These are the activations of a small network on made-up records, seen along a few directions, one row for each record.
Each row is followed by the record's values for the fields M, K, S, D, P, Z.
Not every record has every field; a missing one is written missing.
Other fields move the rows too, some of them a lot.
Strong random noise was added to every row along 10 fixed directions; ignore it. To show where, here is one row again and again, with new noise each time:
[-261  147   55  -55   84   53   72   26 -157 -345  276  129 -214  271
  -53  146 -238 -144  326 -329 -135  185]
[-179   39   -2   41  -60    4  129   84  -87  -12  -54  -26  209   55
   56 -276   38 -518  293  -52  328  160]
[ 251 -188 -140  472   93  206 -212  305 -129  251  -35  -98  108  166
   19 -230  226  149   27  130  -98  -94]
[-118 -302 -459  386  174  -83 -302  230 -266  -83  -62    8 -241  241
   42 -386   34 -258  232  -14  139 -207]
[-223  609   62  175  -41 -569  126  -61 -125 -225    6  115  222  605
  254  -20  -55  290  188 -406 -163  251]
[ 262 -377 -334  266   75  -80 -513   99   92  398 -198   50  186   33
  225 -380  379  227 -296  263 -204 -134]
[ 223  -23 -555   36  336 -124 -199  -76  316  201  196 -130 -130   54
  196 -345  369  675   57  205 -259 -437]
[ 140   90  -27   61 -234 -164  380  -12 -160  116 -304 -155  558 -110
  100  -17  164  -25   56  132  109   -1]
[-288   13 -218 -168  286 -132 -273   81  197   32   70   94   68  -37
  219 -543  130 -628  216  -52  395  188]
[  86 -140  225  -26 -503  318  364 -175  242  381   36  -54  256   48
  -95  -78  341   36  278  116   45  -42]
[  27  311 -524 -352  270 -112 -397  151  402  274  161   14  -84  -57
  278 -804  156   33   31  185 -183 -201]
[-113 -262  136  307  -71  217  287 -327 -226 -354  210  -77 -115  370
  -52  219 -107  146  212 -123 -152  114]

[  -5   93  137   89   64  151  471 -216   20 -172  127 -350   81   41
   -4    2   88   53  238   36   88   -7] => (M missing; K k2; S s3; D d2; P missing; Z z1)
[  57  494  -31 -288  181  -73 -133   67 -113 -149 -100   -4  353  -61
  365 -229 -358   -2 -429  195 -172  296] => (M m2; K k1; S s1; D d2; P missing; Z z3)
[-135  463  267 -185 -143 -259 -161   -4  111  -44   77  225  -29  492
  149  157 -141  161   52 -311 -197  294] => (M m2; K k2; S s2; D d1; P p2; Z z3)
[ 244 -112 -254  156   -3 -233 -446  113 -128  186 -388  -46   17  107
  144 -143  118  193 -406  262 -200 -143] => (M missing; K k2; S s3; D d2; P missing; Z z2)
[  17 -115  501 -304 -165  533  107  -58  272  264   73  -51  145 -252
 -147  121   63 -343  -63  170   92  348] => (M m3; K k1; S s1; D d2; P missing; Z z5)
[-206 -165 -393 -230 -100 -843 -412   39 -181 -137 -280  505 -234  146
   57  504  -33  230  -83 -273 -180 -232] => (M m3; K k1; S s1; D d2; P missing; Z z3)
[-353  205  193 -191 -336  -40 -104 -179  238   16   43  146 -251  421
   52 -429 -175 -236   98 -163 -163  181] => (M m2; K k2; S s3; D d2; P missing; Z z2)
[ -73  -50   52 -228 -173  145 -188 -372  118  -74   35  -43 -130  193
  206 -349 -231  -75 -336  210 -320  209] => (M m1; K k1; S s3; D d1; P p2; Z z5)
[ 141 -197 -284 -376 -341  378  368 -125 -348 -270 -109 -137  -56 -355
 -118  -22 -359 -180  -79  352 -373 -295] => (M missing; K k1; S s1; D d2; P missing; Z z2)
[ 182   10 -422  308  125 -549  -87  332 -152  185 -271   33   44 -128
  -29  182  389  298   66 -110   43 -433] => (M missing; K k2; S s2; D d1; P p1; Z z5)
[-142   13 -201 -221 -291  -35   30   41 -173 -157  -60  102 -306   58
 -111  -69 -233 -198  119  -56 -309 -280] => (M missing; K k2; S s3; D d2; P missing; Z z1)
[ 208 -278 -354  366 -117  134 -107  135 -571 -285 -167  -80 -196  -15
  -15 -129 -394   85 -316  248 -381 -332] => (M missing; K k2; S s2; D d1; P p1; Z z5)
[ 259 -153  304  497   -6  331   -2  394 -195  403 -162  -42  601 -165
  -66   -3  276 -240  -60  104  261  198] => (M m3; K k2; S s3; D d2; P missing; Z z3)
[-313 -305 -299 -181  166 -563  249 -454  107 -245  -52   -5 -136 -150
   64  345  364  -82  328 -153  423 -254] => (M missing; K k2; S s3; D d2; P missing; Z z5)
[  68  -52  -28  327  572  144 -228 -145   79 -199  163 -140  106   20
  246 -265  -70   60 -396  168  120  310] => (M missing; K k1; S s3; D d1; P p1; Z z3)
[  33  -32  129 -169 -158  123 -256   18  388  327  264  206  -79  171
  -30   98  339  240  131 -127 -216  -58] => (M missing; K k2; S s3; D d2; P missing; Z z3)
[  -4 -429    8  233  -91  138  188 -166 -316 -362 -100  -14  -27   62
  -93  300 -162 -126   79    3  275  -78] => (M missing; K k2; S s2; D d1; P p2; Z z2)
[ -35   13  178  -26  -37 -243  133 -215  158   31  -61  140  116  -50
  -48  359  116  126 -100 -146  137   89] => (M missing; K k2; S s2; D d1; P p1; Z z3)
[ -33 -283 -542  117  552 -116 -428  -86 -167 -379   87  -30 -111    3
  346 -326  -46   20 -234  150 -102  -61] => (M missing; K k1; S s1; D d2; P missing; Z z1)
[ -22   33 -311 -363 -351   36  304 -341  125  -36   42 -142 -258 -120
  -14 -388 -164   92  140  298 -255 -459] => (M m2; K k2; S s3; D d2; P missing; Z z2)
[  -9  -58  -35  215 -126 -281  133 -192   64   60 -218  128  239   22
  132  -71   83  199 -156    2  186  -31] => (M m2; K k1; S s3; D d1; P p1; Z z4)
[ 227   -4  410  -23   37  380  202   47   10  146    7 -282  338 -216
 -104  100  116 -219  -67  185   46  315] => (M missing; K k2; S s3; D d2; P missing; Z z2)
[ 117    7 -451  107  472 -154 -169 -126   21 -111  171 -170 -168  151
  284 -188  126  590  -49  121 -221 -297] => (M m2; K k2; S s3; D d2; P missing; Z z1)
[-194  470  271 -381  504 -112 -371  191  327   47  209  173  270 -163
  281  -36   44 -341  -75 -233  126  560] => (M m3; K k2; S s3; D d2; P missing; Z z5)
[ 165  -99  -55 -362 -201  209  129 -270  333  257  -39 -114  319 -298
  160 -302  249    1 -183  390  -93  -49] => (M missing; K k1; S s1; D d2; P missing; Z z1)
[  82  -79  397  161 -316   86  112  126 -198  121 -288 -105  348   48
 -106  233   81 -343   13   58  263  248] => (M missing; K k2; S s3; D d2; P missing; Z z2)
[  88  137  522  281  301  222 -239    7  215   53  281   41  150  160
   74   50    5  203 -384  -67 -177  569] => (M missing; K k1; S s3; D d1; P p1; Z z5)
[ 146 -206 -365  505  -72  146  -83 -122 -563 -387 -165  -87 -154  147
  135 -394 -562  324 -530  318 -518 -193] => (M m3; K k1; S s3; D d1; P p1; Z z4)
[-209 -106   -1  -61  159   39 -127    2   14 -180  -30    3  -98   35
   52 -122  -26 -552  137  -15  504  209] => (M missing; K k1; S s3; D d1; P p2; Z z5)
[ -65  -16  396  332 -436  146 -242  279 -221  161  -11  325 -364  487
 -313  237 -190   90  -67 -381 -504  159] => (M m1; K k2; S s2; D d1; P p1; Z z4)
[  -8 -258  118  282 -145  474 -601  168  -10  184  218  197 -595  537
 -160 -284 -122  105  -28  -89 -361  -20] => (M m1; K k2; S s2; D d1; P p2; Z z2)
[ -67 -193  101  289 -303  254  309 -269 -229 -150  -46 -256  -18  247
  -26  -98  -97   -4  113  201  115  -21] => (M m1; K k1; S s1; D d2; P missing; Z z5)
[ -90  483  156 -705  -11 -354 -185  134  331  153  -60  282  -69 -142
  -65  394   61 -138   38 -239   67  168] => (M missing; K k2; S s2; D d1; P p2; Z z2)
[ -67 -352 -326  341 -382  -40 -245  -14 -468 -284 -281  217 -454  360
  -40 -196 -443   84 -305   62 -331 -305] => (M missing; K k1; S s3; D d1; P p1; Z z4)
[-380   64  162  -47  195 -647 -430 -199  149 -210   69  494 -265  315
   53  306  -88   91 -259 -550 -228  347] => (M missing; K k2; S s2; D d1; P p1; Z z4)

Which values does each new row have?
[ -88  180 -247  -44  116 -460  -49 -104  234   66  -92  111  104  -44
  213 -320   61  115  -97   42  191  -67] => (M m2; K k1; S s3; D d1; P p1; Z z4)
[  22 -247  160  281 -390 -139  252 -143 -204  -29 -357   32  193   84
  -71  330   69    2  -95    6  231   29] => (M missing; K k1; S s3; D d1; P p1; Z z5)
[ -79    2  293  -49  228    1  114  -45  -68 -183  144  112   27 -136
 -129  632 -102  -67  -54 -332  -57  357] => (M m1; K k2; S s2; D d1; P p1; Z z3)
[ -40 -173  -60  306  -51  240    4 -176  -73 -149  155  -61 -118  209
   15 -366 -179  -21 -108  125  -42  -16] => (M missing; K k1; S s3; D d1; P p1; Z z3)
[-171  102  -71  329  451 -503  178  -45  -59 -335   39  -83  243  132
  248  208  235  -32  330 -278  791   83] => (M missing; K k2; S s2; D d1; P p1; Z z5)
[ 117 -619  307   42   57   75 -301 -160  187  118  138  469  256  -29
   32  847  476  448 -199 -221 -117  219] => (M missing; K k1; S s1; D d2; P missing; Z z1)
[   1  125  172 -172   28  393  -47  303  -94  -16  227   56 -132  -46
 -144  131 -149 -152  103 -145 -398  188] => (M m1; K k1; S s1; D d2; P missing; Z z1)
[  55  276  224  115   45  153  -74  165    4  129  -54 -116  277   49
  128 -352 -137 -155 -271  115   58  361] => (M m1; K k1; S s3; D d1; P p1; Z z4)
[ -19  -37  343 -229   14  295   63    3  189  111   98   91 -160 -246
 -239  285 -113 -163  -89  -41   13  202] => (M m2; K k2; S s2; D d1; P p1; Z z4)
[-414   48  114  -80 -114  251  -27 -209 -325 -529   51  172   -4   48
  164 -551 -814 -852 -302   29    6  509] => (M m3; K k1; S s3; D d1; P p1; Z z3)
[-225   40 -749 -421  560 -365 -350 -108  161 -247 -110 -150 -443 -346
  217 -777 -305 -561 -142  256  183 -217] => (M m2; K k2; S s2; D d1; P p2; Z z2)
[-313  843  102 -565 -319 -226  545  -22   67 -233  279  273   57  193
   35  128 -243  123  538 -399  -93  -22] => (M m2; K k1; S s1; D d2; P missing; Z z1)
[  51  136   -9  216  -41  202 -255  518 -125  134   -1  156  -64  165
 -109 -122  -77 -217   40  -94   59   40] => (M missing; K k1; S s3; D d1; P p1; Z z3)
[-142 -298  -95 -119  -15  -68 -372  189 -154 -116  -69  290 -260   54
  -93  132 -106 -277    5 -168  112  -11] => (M missing; K k1; S s3; D d1; P p2; Z z2)
[   8   34   38   69  162  393  109    7    4 -177  416 -161 -143  181
   -1  -96   47  117  300  -12  -72   15] => (M missing; K k1; S s1; D d2; P missing; Z z1)
[ -29 -380  110   39  214  658  -37 -213  153 -205  575   79 -488  -59
 -204   42 -247  155   -9   25 -211   16] => (M m3; K k1; S s3; D d1; P p1; Z z4)
[  17 -433  -67  213   26  182 -176 -271  230  157  255  -60 -235  288
  -13  -67  440  278  181   11  -60 -170] => (M missing; K k2; S s3; D d2; P missing; Z z2)
